A small network was shown many inputs. Here are its activations along a few directions, one row for each input.
Each table varies a few parts of the input and shows all the possible inputs, shuffled.
Descriptions start from the smaller parts, as in this example, which fits no table here: one of 3 separate values, together with either a single point or one of 11 places around a ring or (one of 4 places along a line, together with one of 8 places around a ring).
Shared parts are said once, and a part with two or three values counts as separate values.
(in the rows, 128 means zero)

Other details of the inputs vary at random and push rows far along three fixed directions, the same in every table; ignore that.

Rows:
r1: [160 133 146 101 111 100 146  96 109 128  78 128 139 103]
r2: [137  81 146 165 104 190  99 191 220 117 207 138 125 144]
r3: [139 130 127 166 153 161 111  99 139 150 176 123 134 134]
r4: [117 134 182 112 165 115 205 168  94 150  83 151 138 102]
r5: [153 104 152  72  66 133 167 190 190  94 111 148 132 108]
r6: [ 78 153 151 203 210 160 141 166  91 130 149 197 181 170]
r7: [102 146  63 132 160 113  52 124  97 175 137 113 125 129]
r8: [110 140 142  89 141  87 128  94 132  87 115  82  98 128]
r9: [130 166 156 173 164 148 125 110  83 160 172 131 145 131]
r10: [123 111 159 110 131 102 155  91 109 122  77 139 137 133]
r11: [136 147 221 122 163 125 179 146  99 122 100 146 179 110]
r12: [117 159  71 128 125 121 106 108  86 134 173 113  74 122]
r13: [104 105 161 181 183 195 139 137 112 149 159 174 147 135]
r14: [149 154 145 104 104  82 137  82 122 142  99 102 129 104]
r15: [136 122 177  85  52 127 146 179 199 109 137 126 136 113]
r16: [125 164 157 174 155 174 150 170 107 179 198 158 152 100]
r17: [164 148 112  84 121 100 158 137 103 110  77 112  86 121]
r18: [125 110  97 155 131 162 137 122 102 164 147 173 118 121]
r19: [150 142 152  94 117 107 138 111 109  86  84 119 114 138]
r20: [106 173  65 176 108 142  83  89 101 147 119  85 159 139]
r21: [161 119  91 157 160 152 102  62 102 134 131 128 118 139]
r22: [ 88 130 235 126 174 122 159 199 156  93 146 117 143 107]
r23: [121 125  93 147 128 149 100  87  78 118 128 145  80 166]
r24: [132 153 128 154 120 159 103 129 115 128 182 127 109 151]
r25: [129 165 119 122 144  56 130  93 151  99  92 110 159 162]
r26: [117 132 147  94 104 107 143 115 104 106  69 137  94 125]
r27: [103 137 216 122 150 125 184 150  93 141  85 164 159  97]
r28: [120 104 156 117 152 104 133 109 133  85  63 121  87 139]
r29: [190  66  90  68  54 107 158 143 199 128 101 125 131 116]
r30: [160 151 120  96 123  76 162 109 123 152  99  93 113 108]
r31: [147 173  64 139 117 129  99  92  92 141 155 112  65 132]
r32: [ 92 174 186 142 141 141 163 170 100 115  60 118 218 106]
r33: [103 113 170 185 190 155 121 152 129 148 199 132 152 114]
r34: [136 137  62 135 140 109 123 103  87 171 170 105  98 118]
r35: [126 153  63 126 132 118 115 126  83 142 171 101  66 131]
r36: [166  48  93 154  81 156  84 120 236 138 188 121 131 142]
r37: [ 96 157 199 107 153 131 192 182  94 114  89 163 119 104]
r38: [142 139 109  86 144  91  95 131 120 140  40 121 144 119]
r39: [150 135 141  98 141 114 132  95 125  80  77 109 101 135]
r40: [108 150  47 161 158  85  83  73 111 119 161 117 137 176]
r41: [114 121  45 138 153 131  54 103  88 172  84 145 107 148]
r42: [142  59  65 115  32 139  90 118 198 150 203 128 134 124]
r43: [128 130 122  86 122 102 168 142 105 115  70 128  78 128]
r44: [129 146 128 157 145 169 102 122 135 122 177 119 102 147]
r45: [119 131 157  95 126  72 145  91 121 121 122  98 145 117]
r46: [150 168 120  87 115  85 154 133 119 123 100  89  81 120]
r47: [171 105  81 175 167 135  84  57 103 134 123 119 103 140]
r48: [164  71 101 137  71 192 135 180 189 151 189 179 158 115]
r49: [113  58 191  88  91 134 162 179 247 110 170 127 187 109]
r50: [103 146 140 159 155 156 146 165 100 171 209 150 148  96]
r51: [150  90  79  59  57  84  75 140 228 142  81 101 143 130]
r52: [175  82  48 114  32 159  78 112 166 114 150 139  90 146]
r53: [155 122 146 115 151 102 122 104 130  79  70 105  94 132]
r54: [ 80 158  58 165 113 130  83  92  91 141 135  81 160 133]
r55: [ 88 142 171 181 199 201 134 155  81 124 154 170 113 145]
r56: [112  82 128 126  67 173 107 186 192 115 229 142 138 147]
r57: [ 81 135 122 125 105 114 139 111 114 114  34 109 175 129]
r58: [132  88 146 126 159  92 136  76 133 114  60 121 113 129]
r59: [117 153 140 196 189 166 131 176 115 122 166 186 196 164]
r60: [108 108 178  73  60 115 150 189 189 102 152 124 141 105]
Each input here is: one of 4 places along a line, together with either one of 3 separate values or (one of 2 separate values, together with one of 6 places along a line).
The inputs of r29 and r34 match in every part but the place on the line of 4. If r38 is changed in the same way as r29 into r34, which row does it become?
> r7
Start at r53 and move only the place on the line of 6, one step at a time. The first step leads to r39. Which rows follow, in order?
> r19, r52, r5, r17
Which other rows does r20 become when the place on the line of 4 takes its other values? List them by row number.
> r32, r54, r57

Rows:
r61: [155 137  31 141 118 125  87  60  81 144 131 114  66 145]
r62: [115 152 143 156 159 153 129 142  99 130 158 133 121 127]
r63: [130 152 159 109 149 112 146 133 102 114  95 125 107 119]
r64: [125 127  58 119 131  74  82  33 105 104  64  91  92 158]
r65: [120 155 156 114 147 106 142 128 108 113 103 109 113 122]
r66: [153 117  27 156 143 118  74  47  96 148 114 118  96 155]
r67: [140  99 111 133 105 151 126 144 147 141 158 145 128 130]
r68: [ 98 140 112 158 156 145 106 131  96 144 125 142 146 139]
r69: [115 152 142 154 159 153 124 149  97 131 155 132 117 128]
r70: [126 138 148 154 165 154 130 135  95 137 153 148 122 127]
r71: [127 147 162 115 148 111 155 117 103 115 100 127 115 123]
r72: [147 103 129  95  97 103 144 125 160 125 106 122 122 117]
r73: [140  96 121 134 112 155 120 137 152 130 160 146 122 137]
r74: [138 101 117 133 105 158 123 138 151 124 159 148 117 137]
r75: [151 134  39 145 121 124  92  56  79 142 133 118  73 143]
r76: [135 125 124  89  92  99 129 138 163 111 114 108 126 124]
r77: [145 109 131  90  96 113 140 127 161 107 105 124 110 129]
r78: [136 108 126  90  94 102 136 123 159 123 111 115 137 117]
r79: [130 122 109 130 101 146 111 157 154 133 166 129 128 135]
r80: [144 113 122  88  89 109 142 141 153 118 101 122 113 122]
r81: [133 114 129 113  94 106 124 110 170 107  93 115 167 136]
r82: [130 105 110 131 102 148 119 142 149 145 162 136 139 128]
r83: [132 112 116 137 108 140 113 141 161 141 171 129 137 130]
r84: [119 146 145 127 167  92 130 112 124 125  92 112 157 128]
r85: [133 106 111 133 105 147 117 142 153 148 162 135 135 120]
r86: [122 130 141 166 184 153 121 132 109 140 133 151 143 138]
r87: [115 124 196 110 138 117 164 159 150 108 121 126 153 112]
r88: [117 126 197 112 139 116 163 160 154 113 121 125 149 108]
r89: [118 149 139 154 156 146 129 140  97 159 155 136 135 115]
r90: [135 119 122  88  87 106 139 132 158 122 108 114 127 119]
r91: [132 143 166 116 156 106 149 116 109 124 100 124 115 117]
r92: [119 161 150 114 141  96 146 117 109 118 110 110 131 118]
r93: [143 105 104 127 102 155 111 143 148 127 152 141 103 140]
r94: [130 116 105 128  97 153 120 151 148 140 160 136 130 125]
r95: [136 123 123  92  91 100 132 130 166 110 117 109 128 124]
r96: [127 111 108 131  97 152 123 143 148 140 162 138 135 126]
r97: [139 101 131  99 100 100 131 112 173 111 115 107 120 126]
r98: [102 137 129 163 164 153 121 147  94 139 124 156 143 138]
r99: [148 100 138  95 104 107 137 119 166 113 108 124 116 122]
r100: [133 107 123 109  89 114 128 111 163 117  85 120 165 130]
r101: [137  95 120 152 109 166 112 126 155 122 134 152 151 147]
r102: [129 116 105 126  96 153 116 158 146 143 157 134 126 128]
r103: [140 109 106 130 100 156 127 153 145 135 155 145 119 127]
r104: [115 159 132 146 149 152 126 156  89 149 150 136 127 118]
r105: [127 144 154 132 144 116 148 111 103 121  73 130 155 124]
r106: [127 105 118 139 106 153 121 137 155 121 167 134 125 136]
r107: [124 154  97 161 156 134 107  81  75 133 146 116  95 142]
r108: [121 156 157 115 150  94 143 119 110 122 112 110 138 116]
r109: [145 101 127  93  96 104 144 125 156 118 106 124 126 119]
r110: [130  96  92 141 119 143 103 129 162 146 140 136 154 138]
r111: [125 152 133 149 152 155 133 158  87 144 145 145 116 121]
r112: [117 157 152 111 138 104 154 122 101 130 102 117 132 113]
r113: [125 131 191 102 132 127 169 171 144 108 111 140 136 112]
r114: [117 162 156 116 142  97 149 120 108 121 111 112 133 120]
r115: [112 134 141 171 185 148 118 130 114 137 140 136 151 138]
r116: [136 105 109 133  98 155 131 145 145 137 157 147 124 132]
r117: [115 164 137 153 153 145 127 147  99 141 161 131 131 126]
r118: [116 153 141 156 158 140 125 137 100 144 164 131 140 127]
r119: [107 121 179 169 144 175 138 166 144 123 147 153 184 133]
r120: [120 145 165 119 155 102 147 114 110 115 108 111 127 121]
r121: [123 158 159 117 151  93 142 120 114 127 112 109 134 111]
r122: [142 100 112 135 107 150 124 144 150 143 158 144 124 123]
r123: [107 137 155 123 161 110 134 122 109 109  74 135 134 136]
r124: [112 156  92 125 151  77  99  67  91 116  72 100 120 146]
r125: [115 152 144 157 158 153 130 142  99 132 157 132 120 129]
The inputs of r100 and r101 match in every part but one. If r112 is changed in the same way as r100 into r101, which row does it become?
> r71
The inputs of r83 and r97 match in every part but one. If r92 is changed in the same way as r83 into r97, which row does it become?
> r106
What is each input in this table made of?
> one of 5 places around a ring, together with either one of 3 separate values or (one of 2 separate values, together with one of 5 places along a line)
Which other rows does r65 become when the choice among 2 separate values takes its other values? List them by row number.
> r69
Start at r99 and move only the place on the line of 5, one step at a time. The first step leads to r70. Which rows follow, in order?
> r74, r113, r63
Which other rows does r117 become when the choice among 2 separate values takes its other values? List them by row number.
> r95
